These are the activations of a small neural network, seen along a few directions. Each row is one input.
Each table varies a few parts of the input and shows all the possible inputs, shuffled.
A made-up example of a description, with smaller parts first: values(2) and (point or ring(9) or (line(6) and ring(8))).
Shared parts are said once, and a part with two or three values counts as separate values.
In the rows, zero is written as 100.

Other details of the inputs shift rows strongly along two fixed directions, in all tables alike. That doesn't count.

Rows:
x1: [ 86, 126,  92,  78, 127, 106,  90,  88,  72,  57,  90]
x2: [105,  90,  97, 101,  92,  89, 113, 117, 111, 122, 106]
x3: [106,  89, 115, 140,  75, 116,  85,  73, 108, 124, 104]
x4: [104,  93,  95,  90,  99,  89, 110, 118, 108, 104, 103]
x5: [ 93,  96, 111, 108, 101, 113,  73,  79,  94,  73, 101]
x6: [106,  90, 106, 117,  85, 105,  98,  92, 111, 119, 102]
x7: [103,  91, 108, 116,  89, 106,  92,  92, 104, 107, 103]
x8: [109,  85, 115, 147,  68, 113,  93,  77, 113, 143, 107]
x9: [ 98,  86, 107, 115,  90, 104,  94,  96, 104, 112, 107]
x10: [104, 105, 111, 134,  81, 110,  84,  71,  99, 117,  94]
x11: [100, 107,  74,  64, 116,  76, 153, 148, 102, 121,  97]
x12: [ 99, 111,  75,  56, 121,  75, 148, 150,  98, 108,  98]
x13: [ 90, 104, 108,  99, 109, 112,  66,  74,  90,  54,  99]
x14: [107, 117,  77,  58, 122,  75, 146, 147,  94, 109,  92]
x15: [101,  88, 113, 140,  77, 111,  86,  73, 109, 129, 109]
x16: [116,  83, 106, 146,  61, 100, 115,  95, 124, 173, 110]
x17: [105,  96,  86,  59, 115,  77, 123, 146, 107,  88, 100]
x18: [106,  85, 107, 123,  81, 102, 103,  99, 111, 131, 106]
x19: [ 92, 100, 100,  73, 120, 100,  83, 105,  89,  47,  97]
x20: [104,  94, 115, 132,  81, 116,  80,  71, 103, 107, 102]
x21: [ 97,  93,  97,  90, 103,  92, 103, 112, 103,  95, 105]
x22: [ 86, 100,  98,  76, 121,  99,  81, 101,  90,  49, 101]
x23: [103,  93, 109, 124,  84, 107,  89,  82, 107, 114, 105]
x24: [ 99,  88, 107, 123,  84, 102,  96,  91, 109, 125, 110]
x25: [ 85,  95, 110, 100, 110, 113,  67,  81,  88,  57, 103]
x26: [ 99, 105, 109,  99, 103, 111,  74,  81,  96,  64,  98]
x27: [100, 112, 109, 133,  91, 119,  93,  65,  83, 128,  96]
x28: [103, 116,  90,  89, 113,  95, 120, 107,  88, 109,  89]
x29: [ 98, 100,  90,  56, 123,  87, 104, 127,  98,  58,  96]
x30: [101,  85, 108, 124,  83, 104,  97,  95, 108, 125, 108]
x31: [ 96, 106,  93,  55, 126,  91,  94, 121,  93,  42,  95]
x32: [ 95,  95, 102,  90, 107,  99,  91, 105, 100,  81, 104]
x33: [ 94, 113,  87,  93, 108,  95, 119, 107,  91, 114,  99]
x34: [ 98, 110, 113, 139,  84, 115,  69,  55,  95, 105,  95]
x35: [ 93, 105, 109,  92, 111, 111,  68,  82,  92,  50,  98]
x36: [ 93, 105, 105,  85, 115, 107,  73,  89,  92,  48,  98]
x37: [107,  92, 105, 117,  85, 105,  99,  92, 112, 119, 102]
x38: [112,  97,  95,  89,  97,  92, 113, 116, 111, 103,  96]
x39: [101, 115, 105, 102, 102, 100,  85,  87,  96,  84,  91]
x40: [103,  91, 102, 102,  94,  99, 102, 104, 110, 109, 102]
x41: [ 87, 106, 101, 129,  91, 112, 100,  75,  93, 128, 107]
x42: [ 87, 118, 104, 105, 114, 116,  84,  68,  78,  80,  93]
x43: [107,  80, 109, 139,  70, 103, 109,  94, 121, 162, 111]
x44: [105,  95,  97,  89, 101,  94, 107, 113, 108,  99,  99]
x45: [111,  90,  91,  87,  96,  84, 126, 131, 116, 123, 101]
x46: [ 85,  99, 108,  91, 114, 109,  68,  86,  90,  52, 103]
x47: [106,  97, 104, 106,  92, 101,  96,  99, 108, 103, 102]
x48: [107,  97,  87,  61, 113,  78, 122, 144, 108,  88,  98]
x49: [119,  86,  97, 116,  76,  91, 128, 118, 125, 156, 103]
x50: [100, 113, 106, 137,  89, 116,  94,  65,  87, 135,  98]
x51: [119, 100,  91, 109,  81,  81, 135, 124, 119, 159,  92]
x52: [110,  95, 101, 105,  90,  98, 105, 107, 112, 113, 102]
x53: [ 87,  97, 104,  86, 116, 106,  78,  93,  93,  57, 100]
x54: [119, 114,  74,  63, 113,  68, 163, 159, 102, 140,  91]
x55: [ 86, 120, 104,  98, 117, 117,  81,  70,  70,  69,  93]
x56: [105,  90, 108, 120,  85, 106,  94,  91, 106, 113, 103]
x57: [ 82, 119,  99,  92, 122, 112,  86,  77,  78,  65,  94]
x58: [ 88,  98, 104,  85, 115, 106,  78,  92,  93,  57, 100]
x59: [ 96, 108,  96,  72, 119, 100,  84, 100,  92,  44,  94]
x60: [108,  96,  85,  59, 112,  75, 128, 151, 110,  95,  99]
x61: [ 88, 105,  98, 112,  98, 108, 107,  88,  89, 118, 104]
x62: [110,  96, 102, 114,  85, 100, 102,  97, 110, 116, 102]
x63: [111, 109,  71,  59, 113,  65, 168, 166, 107, 139,  97]
x64: [ 81, 120, 100,  89, 121, 114,  83,  77,  71,  61,  95]
Description of these inputs: values(4) and (point or line(4) or line(11)).
- The inputs of x12 and x11 match in every part but the values(4) part. If x63 is changed in the same way as x12 into x11, which row does it become? => x57
- Which other rows does x6 become when the values(4) part takes its other values? List them by row number. => x23, x35, x56
- A walk changes only the line(11) part. It starts at x53 and steps to x58. List the rest of the walk in order. => x43, x29, x40, x45, x44, x6, x37, x49, x38

Rows:
x65: [105,  99,  92, 123,  80,  95, 135, 106, 110, 165, 105]
x66: [ 95,  85, 111, 150,  71, 106,  96,  82, 111, 155, 117]
x67: [ 96, 130,  90,  78, 120,  93,  96,  99,  83,  69,  84]
x68: [127,  87,  88,  65,  99,  70, 132, 159, 119, 102,  96]
x69: [ 81,  97, 123, 118, 103, 129,  42,  49,  92,  51, 106]
x70: [105,  94, 107,  90, 105, 112,  69,  88,  96,  46,  92]
x71: [111,  94, 102,  85, 100,  90,  89, 114, 110,  69,  96]
x72: [ 96, 122, 106, 127,  95, 112,  80,  64,  87, 105,  92]
x73: [101,  90,  94,  64, 117,  93, 100, 123,  98,  62,  96]
x74: [ 94,  84, 112, 147,  76, 112, 100,  80, 112, 158, 117]
x75: [104, 124,  86,  61, 126,  89, 116, 124,  79,  76,  82]
x76: [116, 104,  94, 120,  82,  94, 139, 110, 102, 169,  92]
x77: [110,  86, 111, 123,  80, 109,  79,  82, 114,  98,  99]
x78: [ 92,  89, 118, 130,  85, 115,  72,  69, 111, 105, 110]
x79: [101,  84, 106, 104,  96, 106,  90,  96, 104,  95, 103]
x80: [ 88, 109, 112, 134,  95, 125,  78,  52,  88, 106, 107]
x81: [ 97, 123,  98,  94, 111, 103,  94,  90,  81,  86,  86]
x82: [102, 100, 106,  77, 113, 104,  76, 100, 102,  40,  95]
x83: [ 97,  97, 124, 128,  87, 124,  49,  54, 107,  67, 103]
x84: [ 99, 109,  92,  86, 113, 101, 117, 107,  90, 103, 101]
x85: [108,  88,  90,  63, 110,  82, 126, 145, 113,  99, 101]
x86: [ 94, 100, 114,  96, 109, 121,  44,  64,  91,  20,  92]
x87: [ 91,  92, 107, 118,  95, 107,  90,  90,  97, 109, 110]
x88: [117,  76,  98, 109,  76,  77, 130, 136, 127, 159, 110]
x89: [104,  78, 111, 147,  63, 104,  96,  82, 124, 157, 112]
x90: [ 97, 127,  88,  74, 125,  93, 105, 101,  86,  75,  86]
x91: [ 82,  95, 117, 133,  94, 118,  65,  63,  91,  94, 111]
x92: [ 76,  97, 112, 118, 105, 120,  66,  62,  87,  71, 105]
x93: [112,  92, 104, 105,  84,  94,  99, 108, 124, 106, 102]
x94: [107, 108,  82,  83, 102,  82, 136, 134,  99, 125, 100]
x95: [113, 105, 104, 135,  83, 107, 119,  87, 102, 167,  98]
x96: [125,  88,  87,  65,  99,  69, 131, 158, 121, 102,  96]
x97: [ 99, 115,  82,  53, 128,  89, 120, 132,  81,  69,  93]
x98: [ 99,  92,  92,  83, 108,  87, 120, 132,  98, 107, 105]
x99: [ 91,  87, 110, 148,  74, 109,  99,  78, 115, 157, 117]
x100: [112, 109,  91, 123,  80,  89, 136, 105, 109, 168,  93]
x101: [126, 107,  75,  76, 103,  68, 172, 159, 111, 168,  90]
x102: [106,  94, 113,  96, 101, 112,  75,  90, 103,  62,  98]
x103: [ 91,  91,  96,  94, 105,  99, 108, 109,  97, 101, 104]
x104: [101, 102,  97, 113,  93, 106, 119,  96,  94, 130, 101]
x105: [ 80, 116, 115, 121, 109, 133,  59,  41,  76,  67, 103]
x106: [118,  79, 112, 150,  58, 107,  92,  82, 130, 150, 106]
x107: [120,  89,  98,  98,  82,  79, 110, 126, 125, 115, 101]
x108: [ 93,  85, 117, 128,  88, 120,  66,  64, 101,  92, 105]
x109: [ 85, 127, 113, 116, 116, 126,  58,  43,  74,  60,  90]
x110: [112,  82,  82,  80,  98,  74, 162, 163, 119, 161, 109]
x111: [121,  91,  85,  55, 110,  78, 122, 149, 112,  76,  90]
x112: [ 87,  92, 121, 134,  84, 120,  61,  57, 108,  96, 110]
x113: [ 73, 107, 107,  92, 122, 114,  64,  72,  84,  45, 105]
x114: [106, 109, 103, 142,  76, 105, 114,  78, 103, 162,  95]
x115: [102, 116,  76,  58, 119,  76, 132, 142,  94,  91,  96]
x116: [ 93,  92,  96,  94, 105,  96, 114, 115, 103, 113, 108]
x117: [105, 109,  80,  62, 120,  86, 140, 138,  93, 105,  98]
x118: [100, 103, 105, 148,  72, 108, 104,  76, 105, 159, 110]
x119: [115, 107,  95, 122,  86,  95, 132, 103, 107, 169,  97]
x120: [ 94, 121,  79,  42, 135,  85, 116, 134,  79,  51,  91]
x121: [ 98, 109,  95, 115,  94, 101, 114,  92, 103, 133, 107]
x122: [113, 107, 104, 137,  77, 103, 116,  91,  99, 166,  96]
x123: [104,  90,  93,  70, 108,  86, 118, 135, 112,  96, 103]
x124: [ 96, 118, 104, 119, 100, 112,  91,  69,  86, 104,  88]
x125: [ 95,  93,  96,  72, 114,  94,  92, 113, 100,  62,  97]
x126: [ 83, 121,  89,  62, 132, 104,  93,  96,  73,  37,  91]
x127: [ 99, 128,  83,  67, 127,  85, 114, 114,  90,  80,  86]
x128: [100,  85,  94,  97,  98,  94, 126, 123, 103, 126, 105]
x129: [ 89,  89, 107, 118,  96, 113,  93,  85,  95, 107, 108]
x130: [103, 113, 104, 117,  97, 111, 102,  80,  85, 117,  89]
x131: [122,  88,  92,  82,  90,  78, 129, 146, 129, 119, 100]
x132: [118,  96,  87,  58, 106,  69, 116, 150, 117,  75,  94]
x133: [ 99,  89,  97,  96, 101,  94, 114, 121,  99, 115, 107]
x134: [112,  99,  90,  38, 127,  80, 101, 143,  98,  29,  89]
x135: [103,  92,  94,  59, 119,  86, 103, 133,  98,  63,  98]
x136: [ 82, 116, 104, 101, 114, 122,  75,  63,  74,  58,  96]
x137: [ 64, 108, 115, 109, 117, 128,  40,  43,  76,  27, 102]
x138: [ 79, 120, 113, 107, 117, 131,  51,  48,  65,  40,  98]
x139: [105,  78, 116, 149,  64, 103,  90,  83, 121, 153, 115]
x140: [ 93,  94, 107,  85, 111, 101,  75,  97,  96,  57, 102]
x141: [ 94,  86, 123, 129,  90, 126,  65,  62, 101,  94, 109]
x142: [ 97, 114,  81,  51, 129,  91, 126, 130,  80,  68,  91]
x143: [108,  90, 110, 125,  78, 107,  75,  78, 117,  98, 100]
x144: [104,  79, 116, 149,  63, 102,  89,  81, 122, 153, 115]
x145: [110,  90, 115, 113,  88, 111,  83,  89, 112,  91, 101]
x146: [ 90,  96, 100, 111,  95,  96,  97, 101, 103, 110, 109]
x147: [ 87,  99,  97,  75, 124, 101,  98, 110,  90,  68, 103]
x148: [ 94,  94,  94,  73, 113,  92,  92, 113, 103,  63,  98]
x149: [109,  84,  96,  80, 101,  83, 116, 136, 110, 105, 103]
x150: [ 87, 123,  78,  46, 134,  87, 113, 121,  82,  45,  90]
x151: [ 84,  92, 109, 129,  91, 113,  82,  72,  99, 107, 109]
x152: [108, 102,  85, 103,  91,  86, 144, 123, 113, 160, 107]
x153: [102, 126,  84,  64, 124,  84, 115, 122,  84,  77,  83]
x154: [101, 115, 102, 117,  97, 109, 101,  78,  88, 116,  89]
- Describe the family of inputs behind these rows. => values(3) and line(5) and line(6)
- The inputs of x95 and x119 match in every part but the line(6) part. If x135 is changed in the same way as x95 into x119, which row does it become? => x140
- The inputs of x87 and x98 match in every part but the line(6) part. If x120 is changed in the same way as x87 into x98, which row does it become? => x138
- The inputs of x112 and x78 match in every part but the line(6) part. If x144 is changed in the same way as x112 into x78, which row does it become? => x139
- Which other rows does x80 become when the line(6) part takes its other values? List them by row number. => x84, x105, x117, x121, x152
- Which other rows does x79 become when the values(3) part takes its other values? List them by row number. => x85, x149
- Which other rows does x101 become when the values(3) part takes its other values? List them by row number. => x76, x122

Rows:
x155: [ 94, 122, 100, 146,  62,  94,  85,  56, 134, 143, 106]
x156: [105, 131, 119,  91, 126,  91,  43,  83,  84,  45,  88]
x157: [ 89,  79,  84,  80, 115,  94, 165, 143,  95, 162, 120]
x158: [106, 107,  76,  65, 107,  69, 115, 147,  77,  60,  78]
x159: [ 71,  81, 115, 148,  82, 117,  96,  68,  93, 161, 128]
x160: [132,  80, 109,  43, 127,  88,  96, 135, 117,  50,  98]
x161: [111,  64,  84,  52, 103,  92,  99, 144, 108,  40,  82]
x162: [112, 130, 110,  59, 135,  91,  75, 119,  80,  45,  81]
x163: [114, 109,  69,  92, 102, 106, 166, 112, 122, 148,  97]
x164: [ 87, 100, 106, 109, 111, 141,  73,  54,  48,  34,  84]
x165: [ 68,  89, 120, 160,  82, 108,  78,  70, 101, 155, 125]
x166: [103, 109,  73,  64, 103,  53, 104, 147,  85,  58,  79]
x167: [114, 119, 108,  52, 147, 122, 100, 109,  67,  49,  82]
x168: [ 99, 112, 102, 154,  70, 129,  99,  38, 117, 150, 103]
x169: [ 55,  95, 134, 191,  80, 116,  25,  18,  96, 125, 130]
x170: [ 92,  98, 106, 120,  91, 118,  73,  67,  60,  64,  83]
x171: [106,  49,  94, 104,  73,  87, 149, 162, 145, 177, 146]
x172: [108, 126,  69,  73,  97,  73, 142, 131, 128, 120,  93]
x173: [129,  74,  88, 101,  62,  81, 168, 141, 177, 164, 112]
x174: [105, 124, 133,  96, 125, 132,  48,  58,  67,  49,  88]
- Describe the family of inputs behind these rows. => values(4) and (point or line(4))
- The inputs of x172 and x162 match in every part but the values(4) part. If x168 is changed in the same way as x172 into x162, which row does it become? => x174
- Which other rows does x163 become when the values(4) part takes its other values? List them by row number. => x157, x164, x167
- A walk changes only the line(4) part. It starts at x169 and steps to x165. List the rest of the walk in order. => x159, x157
- Which other rows does x156 become when the values(4) part takes its other values? List them by row number. => x155, x166, x169
